A small network was trained on invented records. Each row is its activation on one of them, seen along a few directions.
After each row come some of the record's fields: Niv, Niso, Dor, Suni, Ziro.
A field that a record lacks is left out.
Other fields move the rows too, some of them a lot.
In the rows, 500 means zero.
Strong random noise was added to every row along 16 fixed directions; ignore it. To show where, here is one row again and again, with new noise each time:
[371 581 508 472 610 320 496 469 540 552 382 546 445 640 506 465 527 489
 342 296 269 396 196 692 824 499 316 476 567]
[518 534 602 522 429 493 543 548 491 398 500 469 348 631 471 460 392 547
 531 395 470 402 628 314 484 590 401 350 593]
[481 526 350 637 403 465 599 555 733 380 340 545 408 596 488 523 481 369
 469 520 533 425 340 416 579 656 341 518 364]
[515 455 367 623 592 439 587 758 503 413 299 510 483 382 406 489 566 355
 590 631 554 668 303 543 401 469 596 575 431]
[492 495 493 529 553 475 501 585 427 615 373 487 443 536 452 495 511 460
 521 413 524 386 581 667 594 508 400 508 462]
[546 587 461 508 238 325 631 545 639 602 436 568 649 606 444 568 418 416
 557 435 271 439 544 466 584 564 372 605 367]
[512 733 406 444 508 580 418 303 584 340 457 558 635 408 600 449 529 454
 422 526 377 616 343 535 541 493 481 391 611]
[387 539 459 334 520 418 496 627 542 545 564 436 529 694 460 519 479 413
 547 488 227 713 362 461 571 404 381 527 324]
[374 480 504 361 497 406 405 594 572 585 436 297 494 593 421 454 739 558
 490 413 530 521 607 338 428 633 325 537 497]
[548 399 672 510 563 578 343 521 431 575 454 519 313 713 336 442 481 476
 519 470 616 531 601 543 509 512 557 300 605]
[566 476 376 529 441 374 477 729 606 345 275 520 440 393 471 498 547 409
 715 535 589 399 514 501 439 603 330 474 549]
[264 417 596 431 446 523 488 572 350 446 558 409 512 723 404 448 565 658
 533 703 614 497 447 579 588 339 625 612 476]
[458 399 576 566 637 492 481 505 503 573 527 620 310 538 370 532 631 527
 310 442 704 601 527 349 439 635 489 460 484]
[660 610 538 502 439 725 536 358 395 526 565 480 601 404 558 446 464 528
 436 435 463 538 754 297 321 586 582 461 570]
[445 344 544 478 503 476 471 683 655 413 475 578 474 596 310 598 567 498
 564 615 663 756 547 422 386 485 518 530 370]
[443 541 481 471 564 453 476 507 503 427 562 529 363 579 545 452 321 406
 553 552 256 639 245 369 561 477 453 357 497]
[394 245 621 546 437 469 473 523 565 521 456 492 444 571 528 519 335 609
 685 684 577 367 545 456 512 543 495 528 485]
[262 448 524 661 412 592 543 328 401 577 469 385 448 453 531 443 348 679
 492 676 655 295 630 471 601 564 558 642 402]

[407 439 621 477 449 320 583 697 679 264 532 482 435 726 494 621 525 580
 636 611 645 461 541 450 413 443 407 334 512]	Niv: g2 / Niso: w2
[339 645 383 365 456 358 418 505 514 498 484 270 505 508 559 410 649 523
 530 488 413 404 445 416 528 563 314 509 525]	Niv: g1 / Niso: w1
[508 581 536 435 364 387 508 564 560 450 563 565 565 393 331 587 395 590
 564 380 393 671 776 383 455 473 465 555 437]	Niv: g2 / Niso: w1
[458 698 465 498 274 420 353 489 565 326 537 622 314 655 308 561 457 448
 626 596 769 430 758 583 589 493 341 249 471]	Niv: g2 / Niso: w3
[451 570 631 470 341 238 633 410 608 685 604 583 699 703 461 578 563 519
 386 492 317 526 408 423 504 519 541 526 502]	Niv: g1 / Niso: w3
[538 519 369 633 368 701 470 328 571 640 485 422 503 574 463 442 371 335
 463 643 467 588 428 468 563 533 665 578 262]	Niv: g2 / Niso: w1 / Dor: l5 / Suni: e2 / Ziro: y1
[546 546 359 553 494 384 416 508 674 518 307 648 552 341 443 588 535 390
 553 495 577 488 505 739 581 531 378 514 441]	Niv: g2 / Niso: w3
[401 724 348 492 551 390 551 423 510 432 457 531 573 190 612 505 433 517
 470 412 320 518 467 492 560 546 321 538 510]	Niv: g2 / Niso: w3 / Dor: l3 / Suni: e1 / Ziro: y2
[516 423 443 506 489 414 489 372 478 554 662 648 476 420 644 488 578 485
 429 660 497 440 227 298 441 614 555 533 571]	Niv: g2 / Niso: w1
[456 526 428 477 435 447 763 628 310 496 565 493 725 431 534 502 602 579
 435 536 403 445 378 507 490 392 617 840 447]	Niv: g1 / Niso: w3
[434 498 564 500 538 486 421 450 382 592 579 477 384 555 372 444 491 527
 426 508 491 656 479 435 531 463 622 461 495]	Niv: g2 / Niso: w3 / Dor: l1 / Suni: e2 / Ziro: y1
[640 454 485 302 466 443 260 369 607 598 507 675 694 439 580 520 600 429
 568 520 387 535 401 594 517 525 444 465 642]	Niv: g2 / Niso: w3 / Dor: l4 / Suni: e2 / Ziro: y1
[564 501 601 553 721 646 432 399 638 240 355 657 381 523 543 518 560 572
 301 312 711 397 449 685 580 538 414 258 756]	Niv: g1 / Niso: w3
[219 531 400 696 620 511 617 408 594 567 360 180 505 293 562 458 512 590
 396 620 579 616 491 340 398 605 559 626 313]	Niv: g2 / Niso: w3 / Dor: l5 / Suni: e1 / Ziro: y2
[504 408 611 484 505 481 407 449 393 456 577 596 434 443 555 503 411 623
 614 606 593 376 569 546 503 450 553 404 652]	Niv: g2 / Niso: w1
[396 500 549 588 395 361 585 491 444 568 571 463 420 576 543 525 586 545
 539 690 748 319 625 348 369 618 472 410 499]	Niv: g2 / Niso: w3 / Dor: l4 / Suni: e2 / Ziro: y1
[456 416 644 590 551 596 556 393 565 410 489 416 413 610 633 469 417 622
 446 520 603 319 501 392 457 588 512 368 631]	Niv: g1 / Niso: w3
[622 456 541 520 318 582 643 595 634 373 542 420 533 669 462 509 438 505
 505 430 422 518 543 264 412 538 543 553 443]	Niv: g2 / Niso: w3 / Dor: l1 / Suni: e2 / Ziro: y1
[552 448 532 477 432 517 521 596 460 487 515 477 530 619 535 488 411 435
 672 610 446 472 488 527 457 433 549 457 505]	Niv: g2 / Niso: w1 / Dor: l3 / Suni: e2 / Ziro: y1
[547 286 701 610 359 505 369 366 651 556 447 560 409 639 293 455 383 577
 485 499 572 482 513 450 571 593 683 486 627]	Niv: g2 / Niso: w3 / Dor: l5 / Suni: e1 / Ziro: y1
[574 540 550 481 517 576 423 309 519 754 384 333 559 619 593 387 500 451
 391 346 283 414 445 511 587 592 488 414 577]	Niv: g1 / Niso: w3 / Dor: l1 / Suni: e2 / Ziro: y1
[676 453 569 405 480 686 491 525 468 385 533 499 526 574 577 507 639 589
 465 348 673 280 715 557 449 520 426 463 641]	Niv: g2 / Niso: w3 / Dor: l1 / Suni: e1 / Ziro: y1
[780 647 637 498 537 672 761 678 359 344 330 345 838 563 548 423 616 525
 452 279 345 482 549 667 305 322 731 478 783]	Niv: g1 / Niso: w3
[465 398 456 486 671 692 467 404 568 424 561 481 425 399 632 475 366 531
 419 455 395 609 364 356 513 551 472 540 444]	Niv: g2 / Niso: w1 / Dor: l4 / Suni: e1 / Ziro: y1
[519 692 524 660 656 743 613 509 540 376 333 122 354 646 448 343 444 420
 324 242 430 611 519 365 423 561 556 284 540]	Niv: g2 / Niso: w3 / Dor: l4 / Suni: e2 / Ziro: y1
[384 446 531 563 517 275 466 596 413 708 326 320 446 321 417 447 360 557
 697 458 407 384 658 552 523 540 451 565 522]	Niv: g1 / Niso: w3
[405 595 497 688 514 307 580 388 662 494 473 602 365 420 603 643 349 473
 522 589 620 407 569 527 534 569 349 280 398]	Niv: g2 / Niso: w3 / Dor: l1 / Suni: e2 / Ziro: y1
[575 522 500 519 440 712 471 404 508 541 382 290 603 508 606 454 519 565
 528 459 603 277 779 601 472 533 490 492 513]	Niv: g2 / Niso: w2
[372 642 423 624 557 632 611 525 390 381 567 451 393 522 442 493 323 420
 508 665 546 698 479 532 502 352 619 449 312]	Niv: g2 / Niso: w3 / Dor: l2 / Suni: e1 / Ziro: y2
[500 507 400 459 541 346 421 500 558 525 529 731 467 341 369 521 400 396
 470 442 257 751 251 437 594 514 481 590 468]	Niv: g1 / Niso: w3
[615 501 472 498 507 564 520 513 498 591 432 385 533 428 632 493 409 480
 568 443 347 506 618 414 442 529 459 461 428]	Niv: g2 / Niso: w2 / Dor: l1 / Suni: e1 / Ziro: y2
[497 451 455 393 475 423 440 599 487 468 550 611 424 583 520 531 423 440
 641 530 451 401 427 562 598 469 331 481 487]	Niv: g1 / Niso: w3
[724 430 546 420 664 756 506 586 197 696 659 473 370 657 500 427 578 383
 401 340 501 514 596 392 357 511 562 437 516]	Niv: g1 / Niso: w3
[411 483 516 628 411 451 535 448 653 505 457 514 333 695 348 470 325 447
 404 396 402 466 350 436 710 598 455 520 433]	Niv: g2 / Niso: w3 / Dor: l3 / Suni: e1 / Ziro: y1
[640 551 371 612 412 630 511 487 707 433 377 525 547 524 541 548 373 273
 630 624 538 533 513 592 453 516 484 412 369]	Niv: g2 / Niso: w3 / Dor: l2 / Suni: e1 / Ziro: y2
[531 401 451 353 341 686 486 608 442 389 591 290 591 729 526 360 504 459
 650 630 385 468 346 417 468 411 614 649 517]	Niv: g2 / Niso: w3 / Dor: l2 / Suni: e2 / Ziro: y1
[533 311 474 559 566 429 618 714 548 517 405 557 409 584 495 564 482 464
 514 402 492 355 376 591 598 508 412 623 410]	Niv: g2 / Niso: w1
[667 509 599 522 490 480 593 420 691 552 583 768 558 471 489 682 449 496
 343 271 450 599 693 368 429 624 398 440 444]	Niv: g2 / Niso: w1 / Dor: l4 / Suni: e1 / Ziro: y1

Here are new rows. What are their fields?
[330 282 562 540 697 557 522 421 605 634 598 357 390 623 569 475 450 506
 370 568 420 680 240 238 440 584 572 530 377]	Niv: g2 / Niso: w3 / Dor: l4 / Suni: e2 / Ziro: y1
[469 307 446 364 588 554 200 508 571 420 433 602 420 410 320 427 555 549
 448 433 467 739 273 495 660 494 534 654 551]	Niv: g2 / Niso: w3 / Dor: l1 / Suni: e2 / Ziro: y1
[592 424 403 432 554 560 355 548 666 493 419 513 397 575 462 464 552 336
 486 378 456 571 374 408 515 635 351 460 496]	Niv: g2 / Niso: w3 / Dor: l3 / Suni: e2 / Ziro: y1
[585 527 546 624 504 518 512 497 169 714 544 406 428 382 424 422 663 505
 500 588 766 420 743 477 297 531 728 465 575]	Niv: g2 / Niso: w1 / Dor: l1 / Suni: e1 / Ziro: y1
[643 264 659 485 601 578 476 619 611 306 508 711 344 625 516 561 387 521
 545 415 552 489 462 457 472 530 447 347 639]	Niv: g2 / Niso: w1 / Dor: l3 / Suni: e1 / Ziro: y2
[481 641 602 392 450 451 425 525 541 388 458 192 515 550 520 387 381 551
 669 362 245 504 627 385 440 489 428 294 688]	Niv: g2 / Niso: w1 / Dor: l4 / Suni: e2 / Ziro: y1
[387 617 498 402 553 622 537 475 505 437 521 295 599 620 627 502 732 594
 375 548 621 541 571 446 402 471 444 452 443]	Niv: g1 / Niso: w3 / Dor: l1 / Suni: e1 / Ziro: y2
[536 426 503 563 439 501 415 508 429 601 413 653 444 487 151 382 462 443
 380 420 385 743 326 405 598 564 706 681 544]	Niv: g1 / Niso: w3 / Dor: l3 / Suni: e1 / Ziro: y2
[582 600 488 487 428 570 447 478 397 541 622 355 393 718 516 401 550 349
 551 637 523 542 482 381 382 480 610 284 503]	Niv: g2 / Niso: w1 / Dor: l5 / Suni: e2 / Ziro: y1
[525 616 409 448 455 559 388 284 566 399 547 499 416 382 630 394 378 492
 443 430 297 518 381 196 537 658 383 398 597]	Niv: g1 / Niso: w3 / Dor: l1 / Suni: e2 / Ziro: y1
[474 462 591 480 513 447 616 592 702 613 466 387 609 824 569 664 617 458
 505 484 590 407 610 698 492 435 363 420 312]	Niv: g2 / Niso: w3 / Dor: l1 / Suni: e2 / Ziro: y1
[461 522 360 476 438 602 217 360 528 549 479 465 449 444 316 386 557 416
 471 623 548 753 403 465 566 510 649 565 420]	Niv: g2 / Niso: w1 / Dor: l5 / Suni: e2 / Ziro: y1
[515 407 561 543 484 521 631 537 588 482 492 317 520 560 663 487 569 523
 539 537 593 312 550 262 266 673 447 456 571]	Niv: g1 / Niso: w3 / Dor: l4 / Suni: e2 / Ziro: y1
[538 634 428 519 427 387 471 460 615 389 433 604 688 345 501 528 451 400
 643 726 408 708 353 549 409 417 623 426 549]	Niv: g1 / Niso: w3
[379 616 507 395 656 207 443 632 392 515 564 377 475 368 489 481 768 500
 586 536 577 542 490 547 337 446 444 362 673]	Niv: g2 / Niso: w3 / Dor: l2 / Suni: e2 / Ziro: y1
[635 469 407 617 482 579 617 451 677 437 411 597 529 565 611 517 508 372
 378 446 465 376 261 549 573 577 476 540 479]	Niv: g2 / Niso: w3 / Dor: l2 / Suni: e2 / Ziro: y1
[389 562 562 690 654 374 710 514 564 572 316 416 563 427 542 569 412 541
 416 474 405 610 447 618 517 434 570 464 408]	Niv: g2 / Niso: w3 / Dor: l1 / Suni: e1 / Ziro: y2
[464 406 646 334 607 435 229 347 573 593 606 577 410 580 523 487 474 536
 511 472 416 560 438 433 518 556 409 300 673]	Niv: g1 / Niso: w3
[382 548 540 517 477 611 519 438 437 463 506 380 407 672 455 424 500 599
 373 418 550 376 525 478 616 518 492 525 507]	Niv: g1 / Niso: w1
